These are the activations of a small neural network, seen along a few directions. Each row is one input.
In each table, some parts of the input vary, and every possible input appears once, in random order.
Descriptions start from the smaller parts, as in this example, which fits no table here: one of 2 separate values, together with either a single point or one of 9 places along a line or (one of 4 places along a line, together with one of 5 places around a ring).
Shared parts are said once, and a part with two or three values counts as separate values.
In the rows, 128 means zero.

Other details of the inputs shift rows strongly along two fixed directions, in all tables alike. That doesn't count.

A family of inputs:
R1: [132 119 153 117 130 107 132 121 115 149 141 108 114 121]
R2: [112 144 105 125 121 113 112 123 113 154 118 137 131 110]
R3: [138 118 129 160 122 156 145 144 161  93 141 136 131 158]
R4: [133 146 118 114 136  87 147 123 147 121 115 113 110  94]
R5: [132 137 114 128 127 105 140 115 147 131 103 126 138  85]
R6: [129 101 138  94  65 148 142 138  77 161 166 125 139 139]
R7: [138 120 143 111 138 126 115 118 115 137 125 128 150 105]
R8: [134 110 138 120 124 101 119 119 112 150 122 115 142 107]
R9: [139 126 149 103 131  99 130 130 119 143 141 109 119 126]
R10: [144 136 100 114 128 138 143 116 125 118 110 112 126 103]
R11: [126 131 128 164 129 154 114 148 142 116 141 147 122 179]
R12: [125 122 144 122 163  93 129 107 116 148 120 108 123 103]
R13: [133 114 141 111 130 132 118 117 112 143 134 128 152 111]
R14: [134  95 145  61  59 145 157 149  62 153 171 123 100 160]
R15: [141 123 144 125 134 115 116 123 106 134 121 119 151 109]
R16: [119 147 131 139 159 135 118 141 162 108 135 136 106 183]
R17: [131 118 142 109 163 106 134 117 118 143 120 116 121 120]
R18: [119 152 121 119 131  97 118 131 124 141 123 124 100 126]
R19: [129 115 130 157 117 150 142 140 170  97 139 130 134 160]
R20: [135 138 114 131 132 108 135 118 129 111  99 124 141  82]
R21: [131 148  97 115 133 130 110 115 102 144 105 121 117 113]
R22: [132 135 115 101 132 106 153 124 138 116 118 122 107 111]
R23: [122 148 115 139 132 116 106 127 112 131 106 136 131 116]
R24: [136  90 149 102  45 151 146 139  65 151 173 129 127 157]
R25: [126 131 141 154 135 144 152 137 177  97 149 119 109 161]
R26: [117 142 114 126 130 125 105 130 112 134 111 142 127 112]
R27: [113 145 123 126 125 100 120 120 113 150 121 122  96 115]
R28: [121 142 133 163 147 154 106 149 151 104 131 142 130 166]
R29: [131 125 133 144 133 170 136 137 172  85 138 142 143 150]
R30: [141 126 143 124 151 104 111 122 115 136 113 119 148  91]
R31: [126 134 109 127 123 117 141 119 144 126 119 127 142  96]
R32: [115 134 110 131 116 104 108 124 113 148 108 133 121 114]
R33: [151 127 128 110 145 132 118 114 109 141 122 105 139 117]
R34: [111 136 130 150 167 145 125 138 153 115 129 137 104 181]
R35: [127 128 113 120 128 129 135 114 138 117 113 134 143  90]
R36: [124 126 128 140 159 142 156 133 167  96 128 126 114 153]
R37: [132 131 119 130 125 120 136 129 132 109 109 126 135  90]
R38: [133  92 149  92  62 169 139 149  68 142 166 132 133 146]
R39: [128 133 105 126 135 113 135 113 141 127 108 131 142  81]
R40: [117 121 134 152 139 152 159 134 164  96 145 123 111 163]
R41: [131 130 117 124 127 127 135 124 134 109 110 132 137  89]
R42: [121 135 133 165 121 148 113 136 145 115 144 145 126 182]
R43: [115 143 119 160 155 146 103 133 158 123 129 146 137 155]
R44: [135 120 135 123 146 118 115 116 123 148 128 124 153 106]
R45: [135 133 115 137 125  96 138 107 138 120 106 127 134  88]
R46: [145 117 141 132 142 107 118 122 117 141 124 124 142 111]
R47: [118 138 130 148 141 163 106 139 151 111 135 150 134 168]
R48: [106 135 133 160 156 143 125 134 149 119 137 131 103 176]
R49: [132  89 148  91  37 167 154 150  68 163 175 129 128 162]
R50: [118 143 131 163 141 148 112 140 164 123 131 143 133 172]
R51: [114 141 111 128 138 126 106 118 121 140 112 144 133 113]
Description of these inputs: one of 3 separate values, together with either a single point or one of 5 places around a ring or one of 11 places around a ring.
Q: Changing only the choice among 3 separate values turns R31 into R6. The same change can be made to R35. Which row results?
A: R13
Q: Change only the place on the ring of 11 in R50. List by row number the other rows that result.
A: R2, R11, R23, R26, R28, R32, R42, R43, R47, R51

A family of inputs:
R52: [144 116 112  86  64 170 166 139  82 103 139 120 110 121]
R53: [101 123 117 111  65 120 139 147  80 150 147 152  82 156]
R54: [129 112 145 132 178  96 118  89 127 161 111 110 151  87]
R55: [150 131 158 145 154  79  94 114 124 135 107 110 162  79]
R56: [110 135 107  92  77 136 136 147  79 165 147 129  80 154]
R57: [133 128 159 137 155  89 100 109 146 148 122 119 168  87]
R58: [124  99 105 116  62 164 180 128  99 136 146 125 119 122]
R59: [142 107 174 165 170 187 106 156 178  90 161 144 175 212]
R60: [ 95 111 105 116  73 153 135 125  72 170 141 141  98 145]
R61: [140 151 100 109 160 117 142 104 151 111 101 115 137  72]
R62: [152 112 189 179 158 151 122 153 186  86 174 117 140 229]
R63: [104 160 113 149 143  90  89 114 141 150 100 142 132  91]
R64: [129 169 109 129 173 112  92 115 117 124  90 125 111 111]
R65: [143 146 114 123 151  96 149 122 146 101  92 104 110  86]
R66: [131 105  99  88  55 163 156 135 103 129 134 145 139 108]
R67: [147 117 146 145 182  89 111  97 114 145  96 100 147  84]
R68: [143 122 176 151 181 158 126 148 186 109 170 109 137 209]
R69: [140 116 181 144 182 195 117 140 187  92 179 124 152 217]
R70: [135 107 187 172 164 148 130 152 189  93 175 132 139 220]
R71: [160 112 175 172 162 190 100 156 173  84 159 130 173 220]
R72: [126 144 110 111 157  95 152 111 165 117  97 111 116  79]
R73: [120 163 117 164 139  92  83 125 126 131  95 133 127 101]
R74: [127 113 108  72  68 168 170 128  98 121 146 127 115 112]
R75: [125 130 100 108  63 152 107 147  57 148 124 147 117 143]
R76: [113 165 110 157 141  94  89 120 139 149 107 138 135 101]
R77: [113 158  95 128 158 105  84 110 132 151  87 147 141  99]
R78: [143 124 142 118 171 107  95 106 138 148 109 126 176  97]
R79: [141 128 152 105 190 109 112 111 122 130 114 118 145  97]
R80: [128 108 151 142 184 101 121 103 122 145 111 117 148  98]
R81: [127 136 116 136 147  77 154 116 164 105  99 130 122  84]
R82: [125 141 114 119 163  96 154 122 156 102  96 119 112  84]
R83: [ 99 141 107 157 174 104 108 109 121 145  92 141 113 107]
R84: [139 108 117 110  41 129 176 142  99 112 145 123 100 131]
R85: [152 142  98 132 148 107 121 114 141 102  77 128 154  65]
R86: [109 149  95 150 165  97 106  99 120 164  93 128 119  97]
R87: [112 165 106 116 174 115  97 107 133 140 100 134 116 108]
R88: [128 111 113 113  33 151 163 144 106 128 156 134 133 110]
R89: [123 107 112  91  43 122 181 130 110 134 147 131 105 115]
R90: [152 116 187 162 175 169 123 160 179  86 168 108 128 226]
R91: [108 156 111 136 152  70 108 109 147 152 102 136 106 110]
R92: [111 131 111 113  59 124 137 143  90 163 155 141  90 164]
R93: [136 104 169 177 171 176 127 132 172 119 169 117 156 202]
R94: [134 135 101 129 151 116 130 120 150 103  86 144 155  74]
R95: [151 137 146 107 188 108 108 103 131 144 121 107 152  98]
R96: [144 130 146 123 161  59 120 104 137 160 121 107 144  94]
R97: [134 115 182 147 178 163 128 147 191 106 172 113 133 212]
R98: [119 108 116 107  35 146 161 137 108 128 149 137 130 100]
R99: [114  91 111 115  67 161 182 133  89 124 138 137 112 117]
R100: [118 133 116 103  77 139 131 155  70 144 138 125  74 163]
R101: [112 114 108 129  69 155 130 136  56 153 135 133  92 153]
R102: [160 135 150 110 187 100 102 105 114 129 104 102 144  89]
R103: [106 157 114 127 178  88 110 127 132 136  97 133  93 115]
R104: [119 171 101 121 175 112  98 110 128 143 101 128 119 108]
R105: [105 130 113  88  86 163 130 145  63 140 143 147  94 151]
R106: [137 131 106 155 152 111 145 102 140 106  87 111 132  79]
R107: [108 123 103 104  70 157 115 151  66 148 132 164 117 146]
R108: [132 111 192 185 153 171 112 159 184  91 175 138 165 204]
R109: [107 162 109 119 173  86 107 114 141 151  95 125  97 107]
R110: [ 97 127 121 124  54 140 121 152  73 149 145 157 109 137]
R111: [144 142  91 122 143 110 128 110 149 123  89 132 161  64]
R112: [134 110 187 155 182 168 130 161 183  91 172 122 128 221]
R113: [116 131  96 102  61 160 115 145  71 164 140 152 124 151]
R114: [152 114 169 166 167 191 104 151 189 101 171 134 182 220]
R115: [136 145 108 137 140  80 152 111 173 118 107 119 129  88]
R116: [120 104 122 115  42 150 165 150 101 114 148 147 125 106]
R117: [126 111 112  77  73 168 174 139  87 108 141 134 111 115]
R118: [136 125 153 122 164  64 119 100 147 153 121 112 142 100]
R119: [134 150 108 120 157  99 152 118 165 116 103 107 119  89]
R120: [141 119 184 185 149 172 109 151 192 104 182 126 173 205]
R121: [120 130 114 116  60 111 129 142  72 150 137 135  83 150]
R122: [115  94 106 108  62 160 178 119 100 136 142 129 116 113]
R123: [137 113 121 122  36 148 157 147  95 111 142 128 127 109]
Q: Changing only one part turns R112 into R90. The same change can be made to R70. Which row results?
A: R62
Q: What do these inputs look like to the network?
A: one of 3 separate values, together with one of 4 places along a line, together with either a single point or one of 5 places around a ring
Q: Start at R114 and move only the place on the ring of 5, one step at a time. The first step leads to R95. Which rows follow, in order?
A: R68, R96, R120
Q: Which other rows agree with R109 in the place on the line of 4 and the choice among 3 separate values? List them by row number.
A: R60, R63, R77, R87, R91
Q: Change only the place on the line of 4 in R85. List by row number the other rows that result.
A: R66, R94, R111

A family of inputs:
R124: [148  95 175 125  97 158 146 155 117 113 176 118 135 174]
R125: [123 170 102 124 201  62 114  89 166 144  75 111 132  44]
R126: [149 138 135 115 219  59 116  80 148 148  85  96 158  44]
R127: [121 119 112 108  67 114 151 128  71 137 126 130 104  90]
R128: [125 163 100 132 204  79 108  85 147 122  59 128 141  37]
R129: [149 115 186 176 200 152 127 135 214  82 157 112 151 199]
R130: [130 119 120 107  65 117 110 126  66 173 131 137 140 102]
R131: [159 100 162 118  97 174 134 151 112 112 168 118 147 174]
R132: [129 142 136 156 169 122 128 134 202  94 130 133 124 170]
R133: [126 147  93 144 203  70 126  83 159 140  64 118 143  40]
R134: [134 136 114 140 114 145 128 126 123 107 120 131 127 127]
R135: [138 128 124 119  77 169 134 160 127 105 157 141 124 187]
R136: [117 107 133 139  86 172 160 142 129 106 161 134 103 179]
R137: [126 147 128 138 131 106 126 135 148 115 122 123 119 111]
R138: [116 112 124 131  95 187 161 138 127 115 164 135 112 177]
R139: [123 147 117 115 143 132 120 128 144 119 116 131 130 107]
R140: [118 123 113  88  70 109 151 127  91 153 132 119  97  95]
R141: [130 137 127 127 113 112 133 145 140 114 133 136 119 139]
R142: [124 142 152 177 216 177  91 145 189  90 137 139 133 213]
R143: [135 147 133 151 126 165 119 150 167  92 143 128 133 172]
R144: [120 147 145 194 225 121  92 109 222 122 125 133 167 154]
R145: [125 128 102  67  80 123 138 133  81 148 121 142 118  98]
R146: [116 117 126  91  95 107 132 124  56 171 127 118  89 124]
R147: [136 136 141 156 151 163  99 148 133 112 140 130 121 196]
R148: [136 123 124 171 127 173 131 144 160  89 132 135 143 168]
R149: [120 109  99  92  79 139 149 125  72 146 112 137 127  84]
R150: [144 109 155 102 141 146 129 128 118 124 140 118 154 126]
R151: [121 123 160 175 126 141 110 146 159 122 159 142 147 179]
R152: [114 112 121  93  78 128 116 123  69 175 134 144 142  98]
R153: [126 144 110 116 150 112 133 121 154 131 121 131 125 122]
R154: [124 108 109 113  64 112 156 133  74 143 120 130 116  86]
R155: [121 119 152 138 105 158 126 161 100 125 162 131 102 198]
R156: [116 121 115  84 105 121 132 120  54 181 129 121  98 118]
R157: [114 108 130 105  71 102 130 118  79 181 140 132 124 107]
R158: [127 142 103 152 193  53 126  86 160 132  61 116 134  41]
Q: What do these inputs look like to the network?
A: one of 5 places around a ring, together with either one of 3 separate values or one of 4 places along a line
Q: Changing only the place on the ring of 5 turns R129 into R131. The same change can be made to R158. Which row results?
A: R148
Q: Which other rows agree with R145 in the place on the ring of 5? List them by row number.
A: R128, R139, R142, R149, R150, R152
Q: Change only the choice among 3 separate values in R146. List by row number the other rows that result.
A: R129, R157
